Each row below holds a small network's activations on one input, seen along a few directions.
In each table, some parts of the input vary, and every possible input appears once, in random order.
Descriptions start from the smaller parts, as in this example, which fits no table here: one of 8 places around a ring, together with either a single point or one of 11 places around a ring or (one of 3 separate values, together with one of 6 places along a line).
Shared parts are said once, and a part with two or three values counts as separate values.

Table:
x1: -30; -28; 21; -45; -1; 0; -5; 24; -6; 37; -18
x2: 1; -41; -45; -2; 10; -8; -27; -9; -3; 11; 11
x3: -2; -20; -45; -21; -1; -3; -23; 3; 5; 18; 0
x4: 53; 59; 65; 55; 35; -38; 1; -4; -36; -3; 29
x5: -43; -11; 38; -34; -8; 28; 13; -12; -4; 0; -27
x6: -38; 3; 1; -25; -15; 16; 15; 0; 8; -23; -32
x7: -25; 4; -4; -14; -10; 22; -4; -19; 22; -26; 3
x8: -12; -15; -16; -42; -2; -9; -4; 28; 3; 16; -23
x9: -19; -28; -22; 10; -5; 14; -12; -39; 2; -35; 1
x10: 64; 33; 23; 95; 16; -20; 39; 0; 10; 15; 11
x11: 16; 1; -19; -41; -14; -13; -2; 22; 18; 16; 10
x12: 65; 50; 31; 56; 2; -6; 19; 40; -25; -1; 36
x13: -30; -8; -28; 6; -8; 18; -10; -35; 7; -26; 0
Question: Describe the family of inputs behind these rows.
Answer: either one of 3 separate values or (one of 2 separate values, together with one of 5 places along a line)
Question: Which other rows does x5 become when the choice among 2 separate values takes its other values? List them by row number.
Answer: x1

Table:
x14: 74; 50; 79; 70; 33; -29; 20; 20; -43; 40; 37
x15: -39; -37; -7; -56; -10; 20; 2; 9; 8; 30; -42
x16: -64; -27; -4; -41; -3; 16; 4; -14; 17; -14; -29
x17: 57; 61; 80; 82; 38; -29; 28; -4; -28; -2; 21
x18: -32; -36; -30; -70; -8; -5; -1; 22; 11; 43; -43
x19: 79; 41; 12; 116; 38; -38; -5; -24; -16; -17; 49
x20: 78; 54; 55; 54; 33; -53; 13; 38; -41; 46; 30
x21: 79; 77; 62; 66; 6; -15; 39; 48; -18; 30; 29
x22: -22; -49; -67; -12; -9; 7; -17; -46; 31; -18; -16
x23: 75; 65; 20; 116; 7; -6; 27; 10; -14; -22; 41
x24: -22; -16; -6; -80; -15; -2; -28; 30; -6; 19; -16
x25: -34; -46; -67; -14; 0; 12; -20; -40; 28; -25; -1
x26: 95; 67; 47; 53; 6; -45; 30; 64; -11; 31; 26
x27: -42; -45; -33; -11; -13; 28; -9; -19; 9; -21; -14
x28: -19; -22; -57; -28; -9; 14; -39; -46; 15; -41; 10
x29: 68; 88; 66; 84; 3; -18; 45; 12; -8; -6; 24
x30: -42; -36; 1; -55; -14; 24; -1; 13; 3; 25; -24
x31: -48; -31; 2; -39; -13; 18; 5; -18; 26; -6; -46
x32: -35; -31; -23; -70; -8; -4; -5; 27; 10; 39; -25
x33: -54; -18; 4; -51; -5; 18; 3; -12; 13; -17; -12
x34: -40; -26; 2; -62; -18; 21; -10; 15; 0; 19; -13
x35: -47; -10; 5; -58; -11; 16; -5; -12; 1; -28; -20
x36: 70; 36; 39; 112; 31; -29; 12; -11; -32; -16; 33
x37: -25; -31; -58; -22; -7; 10; -31; -42; 28; -31; 14
x38: -35; -16; 8; -66; -21; 26; -15; 13; -12; 12; -13
x39: -42; -52; -43; -11; -13; 19; -2; -27; 13; -13; -30
x40: -47; -32; -37; -17; -12; 25; -15; -22; 5; -27; 0
x41: 86; 71; -5; 113; 21; -21; 11; -6; 14; -27; 51
x42: -30; -21; -17; -77; -11; -7; -14; 34; 4; 31; -16
x43: -39; -28; -31; -24; -16; 26; -22; -11; -6; -34; -6
Question: Describe the family of inputs behind these rows.
Answer: one of 5 places along a line, together with either one of 2 separate values or one of 4 places along a line
Question: Changing only the place on the line of 5 turns x32 into x16. The same change can be made to x42. Which row results?
Answer: x33
Question: Which other rows does x26 become when the choice among 2 separate values takes its other values? List them by row number.
Answer: x20
Question: Which other rows does x14 become when the place on the line of 5 takes its other values? List them by row number.
Answer: x17, x19, x20, x36

Table:
x44: 74; 64; -38; 47; 7; -8; 19; 39; -8; -14; 27
x45: -17; -18; 36; -34; 18; -23; 16; 80; 15; 29; -23
x46: -43; -34; -47; -27; -53; 33; 18; -56; 27; -34; 6
x47: -35; -88; -74; -18; 15; -6; -56; -24; 27; 3; 7
x48: 79; 18; -10; 40; 61; -37; -34; 8; 16; 30; 56
x49: 62; 86; -3; 59; 0; 12; 22; -7; -2; -5; 3
x50: -24; 24; 95; -60; -28; -3; -6; 10; -18; -15; -32
x51: 41; 71; 39; 80; 27; 9; 11; -32; -43; -41; 12
x52: -75; -22; -4; 3; -2; 19; -5; -95; -3; -40; -17
x53: 10; -4; 63; -50; -35; 38; 22; 49; 2; 16; -35
x54: -63; -31; -81; -17; -19; -2; -7; -24; 25; -16; 6
x55: -10; -66; 27; -23; 10; -33; 1; 51; -38; 87; -10
Question: Describe the family of inputs behind these rows.
Answer: one of 3 separate values, together with one of 4 places along a line
Question: Changing only the place on the line of 4 turns x51 into x44. The same change can be made to x50. Which row results?
Answer: x45
Question: Which other rows does x55 become when the choice among 3 separate values takes its other values? List them by row number.
Answer: x47, x48

Table:
x56: -36; -8; 10; -73; 61; -6; -30; 19; -21; 51; -5
x57: -39; -16; 12; -58; 21; 34; -22; 69; -34; 34; 10
x58: 38; -42; -49; 15; -3; -20; -32; 8; -28; -27; 27
x59: 21; 16; -81; 2; 1; -11; -25; 0; 2; -20; 21
x60: 100; 91; 79; 73; 16; -63; 10; 58; -36; 46; 76
x61: -38; -1; 14; -43; -45; 18; 19; 39; 54; 37; -26
x62: 110; 73; 83; 101; 9; -65; 73; 52; -24; 46; 9
x63: 22; -67; -32; 42; 17; -53; 10; -35; 5; 4; -31
x64: 27; -61; -49; 43; -4; 10; 27; -17; -8; 6; -1
x65: -2; 18; -6; -91; -13; 23; -10; 32; -5; 32; -5
x66: -28; 34; -7; -86; 5; 29; -7; 60; 28; 10; 10
x67: -26; 53; 6; -13; -18; 1; 0; -16; 6; -75; 38
x68: 4; -9; 36; -1; -4; 13; -18; -23; -48; -63; 27
x69: -7; -17; 38; 43; -2; 53; 14; -40; -20; -24; -20
x70: -27; 57; 0; -2; -2; 31; -20; -33; -19; -38; 18
x71: -38; -8; 33; 35; 32; -21; 18; -59; -28; -23; -49
x72: 13; -27; -58; 43; -41; -9; -4; -19; 40; 1; -10
x73: 27; 6; -68; -1; -22; -19; -38; 3; 45; -38; 42
x74: 27; -22; -54; 25; -27; 4; 12; -11; 73; -20; 0
x75: -18; 20; 19; 22; -41; 41; 21; -67; 8; -5; -8
x76: -20; 22; 29; 19; -34; 18; 41; -28; 39; -58; -9
x77: -12; -3; 44; -7; 33; -18; -46; -65; -29; -27; 10
x78: -34; -49; 39; -36; 22; -13; -5; 3; 11; 66; -50
x79: -34; 13; -15; -44; -25; 12; 31; 35; 2; 39; -66
x80: -43; -38; 26; -15; 9; 48; 17; 63; 2; 44; -29
x81: 15; -34; -49; 8; 53; -41; -38; -25; -14; 0; 21
Question: Changing only one part turns x75 into x70. The same change can be made to x79. Which row results?
Answer: x65
Question: Describe the family of inputs behind these rows.
Answer: one of 2 separate values, together with either a single point or (one of 3 separate values, together with one of 4 places along a line)
Question: Which other rows does x69 become when the choice among 3 separate values takes its other values? List them by row number.
Answer: x64, x80

Table:
x82: -15; -6; -36; 8; -9; 10; 2; -15; 26; -30; 2
x83: -3; -29; -51; -10; -5; -8; -16; -18; 19; -15; 1
x84: -23; -4; -8; 11; -12; 18; -9; -41; 1; -31; -11
x85: 6; -4; -7; -41; 0; -10; -1; 31; -4; 41; -7
x86: 4; -32; 0; -30; 7; -18; -9; 46; -16; 44; 0
x87: -36; -7; 5; 18; 8; 25; 4; -45; 1; -43; -13
x88: -1; -43; -54; -15; 1; -2; -31; -18; 12; 2; 18
x89: 101; 78; 29; 117; 29; -33; 18; 7; -23; 7; 54
x90: -30; 21; 55; -20; 7; 14; 16; 1; -13; 6; -18
x91: -5; 17; 44; -23; -10; 6; 12; 10; -16; 6; -15
x92: 3; 9; 23; -15; -17; -1; 15; 41; 12; 13; -10
Question: Describe the family of inputs behind these rows.
Answer: either a single point or (one of 2 separate values, together with one of 5 places along a line)
Question: Which other rows does x82 become when the choice among 2 separate values takes its other values? List them by row number.
Answer: x92
